Small tables with named rows and columns. After each table, cells are looked up by row and column.

met =
|  | dav | rinuvaz | buzata | dozupek | fug |
|---|---|---|---|---|---|
| naz | 7.95 | 4.38 | 3.51 | 5.29 | 1.17 |
| volo | 7.95 | 4.56 | 3.89 | 5.17 | 1.52 |
| zeviru | 7.90 | 5.07 | 4.51 | 4.98 | 2.19 |
| sepama | 7.96 | 4.83 | 4.18 | 5.07 | 1.85 |
| sitedu | 7.92 | 4.46 | 3.71 | 5.23 | 1.34 |

naz, buzata => 3.51
sepama, fug => 1.85
volo, dav => 7.95
naz, fug => 1.17
naz, rinuvaz => 4.38
volo, dozupek => 5.17
sitedu, buzata => 3.71
sitedu, fug => 1.34
zeviru, fug => 2.19
sepama, rinuvaz => 4.83
zeviru, dozupek => 4.98
zeviru, buzata => 4.51

sibu
         reb  meler
romiga    46     31
gar       56     46
zosalot   54     59
som       47     71
kef       39     22
lav       48     61
bag       39     55
sema      51     81
bevom     56     16
levob     59     47

reb of levob = 59
meler of bevom = 16
meler of zosalot = 59
reb of kef = 39
meler of bag = 55
meler of lav = 61
meler of gar = 46
reb of bag = 39
reb of romiga = 46
reb of sema = 51
meler of romiga = 31
meler of sema = 81
reb of gar = 56
meler of kef = 22

koze:
fields: dom, kupi, pefinum, kaz, noz
pilat: [179, 102, 140, 185, 140]
zaku: [135, 247, 174, 113, 180]
sopigi: [52, 106, 128, 85, 113]
pimoru: [149, 192, 161, 138, 164]
tad: [183, 221, 172, 157, 182]
foduvo: [237, 218, 177, 200, 193]
zofopa: [132, 180, 156, 128, 156]
gomifa: [57, 102, 127, 90, 112]
fugiz: [202, 163, 159, 187, 166]
galot: [138, 140, 146, 143, 144]
bik: [131, 183, 157, 127, 157]

What is the kupi of bik in koze?
183
What is the dom of foduvo in koze?
237
What is the dom of fugiz in koze?
202
What is the kaz of bik in koze?
127
What is the noz of gomifa in koze?
112
What is the kupi of pimoru in koze?
192
What is the pefinum of foduvo in koze?
177
What is the noz of fugiz in koze?
166
What is the dom of sopigi in koze?
52
What is the kupi of pilat in koze?
102
What is the kupi of sopigi in koze?
106
What is the kupi of galot in koze?
140
What is the kaz of tad in koze?
157
What is the kaz of sopigi in koze?
85
What is the dom of tad in koze?
183

fibufu:
,rafedap,mumo,mano,sel,zepe,galebi,zedom,lus,vel,daludel
timuvi,408,290,540,851,481,580,402,406,488,417
zesis,394,269,526,779,515,612,413,399,569,501
pav,497,599,599,524,520,480,604,337,398,347
gim,403,903,474,265,348,228,724,852,138,371
ziz,408,848,663,323,186,624,676,674,443,589
vomo,453,516,607,752,486,514,549,359,330,274
kunoteb,392,954,527,223,403,282,666,884,215,460
koraz,417,858,472,303,224,272,802,796,117,351
lak,407,242,519,768,522,611,384,421,579,516
kopen,507,553,548,418,558,504,586,343,525,477
mopa,458,544,599,681,482,471,591,352,337,255
filivi,519,524,525,409,549,520,543,346,576,514
nisemil,397,153,519,837,526,616,406,387,615,511

What is the mumo of kunoteb in fibufu? 954
What is the zepe of mopa in fibufu? 482
What is the mumo of timuvi in fibufu? 290
What is the rafedap of gim in fibufu? 403
What is the vel of koraz in fibufu? 117
What is the sel of mopa in fibufu? 681
What is the lus of filivi in fibufu? 346
What is the sel of kunoteb in fibufu? 223
What is the lus of lak in fibufu? 421
What is the galebi of gim in fibufu? 228
What is the zedom of ziz in fibufu? 676
What is the zedom of filivi in fibufu? 543
Row with the largest zepe: kopen

Table mupen
cols = tid, telesef
lif: [24056, 94414]
turopad: [-66646, 13259]
sodaz: [9072, -4307]

tid of sodaz is 9072
tid of turopad is -66646
telesef of turopad is 13259
tid of lif is 24056
telesef of sodaz is -4307
telesef of lif is 94414

Table kem
         vaf  kota  dit
dizo     163   206   63
lofefez  160   207   55
rekozu   169   188  130
gud      170   189  126
varusud  164   204   70
fab      163   205   60
bor      167   197   95
kuru     169   191  117
guf      166   199   85
guviles  164   201   77
kufabu   170   187  140
sogu     162   208   58
demis    162   207   57

What is the vaf of kuru in kem?
169
What is the dit of dizo in kem?
63
What is the kota of kuru in kem?
191
What is the dit of kufabu in kem?
140
What is the dit of gud in kem?
126
What is the dit of lofefez in kem?
55
What is the dit of demis in kem?
57
What is the dit of rekozu in kem?
130
What is the vaf of guviles in kem?
164
What is the kota of dizo in kem?
206
What is the vaf of dizo in kem?
163
What is the vaf of guf in kem?
166
What is the dit of fab in kem?
60
What is the kota of bor in kem?
197
What is the vaf of lofefez in kem?
160
Which row has the largest dit? kufabu

fabub:
fields: befatoz, finovik, siromo, tiv, zak, gidofa, teki, pano, kavibeg
nup: [657, 528, 458, 524, 394, 527, 283, 588, 753]
maz: [538, 542, 395, 480, 397, 299, 554, 440, 703]
posine: [287, 503, 455, 335, 227, 416, 492, 471, 354]
nabugiv: [609, 480, 441, 565, 319, 532, 267, 584, 725]
mevurat: [553, 490, 489, 549, 336, 617, 298, 571, 599]

kavibeg of mevurat = 599
gidofa of mevurat = 617
tiv of nup = 524
befatoz of posine = 287
kavibeg of nabugiv = 725
befatoz of maz = 538
gidofa of nabugiv = 532
kavibeg of nup = 753
siromo of posine = 455
gidofa of nup = 527
finovik of maz = 542
teki of mevurat = 298
teki of nup = 283
kavibeg of posine = 354
siromo of nabugiv = 441
pano of maz = 440
zak of nabugiv = 319
pano of nabugiv = 584
Which row has the largest pano? nup

Table latuku
         sov  novut  lun  porigi  kuv  tas  zikupa
dudaguk  129    118  126     103  119  107      95
pov      107    134  134     105  158  113     196
dalaz    107    109  118     101  126  113     156
ruku     107    118   91     113  119  113     120
sezigi   117    118  116     120  119  113     127
tad      107    137  126     105  119  128     127
fip      107    118  114      90  119  100      89
dur      139    135  145     119   70  113      85
vit      107    134   79     109  119   96      80
fom       77     97  149     143  119  129     156
nedal    107    118  142      63  139  125     127

zikupa of fom = 156
tas of fom = 129
porigi of fip = 90
tas of dudaguk = 107
lun of ruku = 91
lun of fip = 114
tas of fip = 100
kuv of sezigi = 119
sov of fom = 77
zikupa of nedal = 127
tas of sezigi = 113
sov of dudaguk = 129
sov of pov = 107
lun of vit = 79
tas of pov = 113
sov of fip = 107
kuv of pov = 158
kuv of dur = 70
Row with the largest porigi: fom

liguv:
|  | tofo | tegaru | penod | vasevo | gim | mitulu | kur |
|---|---|---|---|---|---|---|---|
| mez | 6941 | 794 | 5525 | 6431 | 3996 | 8929 | 6723 |
| fetipe | 6961 | 1311 | 5459 | 5669 | 4379 | 8929 | 6447 |
| sosisu | 6961 | 1556 | 5459 | 5665 | 4485 | 8827 | 6410 |
| mupo | 6961 | 813 | 5459 | 5783 | 4148 | 8929 | 6505 |
| gem | 6961 | 763 | 5459 | 6149 | 4069 | 8929 | 6593 |
| gor | 6961 | 792 | 5459 | 5877 | 4148 | 8929 | 6505 |
| les | 6961 | 794 | 5459 | 5783 | 4148 | 8929 | 6505 |
| zim | 6827 | 794 | 5624 | 6699 | 3970 | 8929 | 6838 |
| zetur | 6961 | 794 | 5459 | 5783 | 4148 | 8929 | 6505 |
| gizeku | 6961 | 1056 | 5459 | 5705 | 4255 | 8929 | 6505 |

sosisu, mitulu => 8827
gizeku, tofo => 6961
zetur, vasevo => 5783
les, mitulu => 8929
gem, vasevo => 6149
gizeku, kur => 6505
zim, gim => 3970
sosisu, vasevo => 5665
les, penod => 5459
zim, tofo => 6827
fetipe, penod => 5459
mupo, tegaru => 813

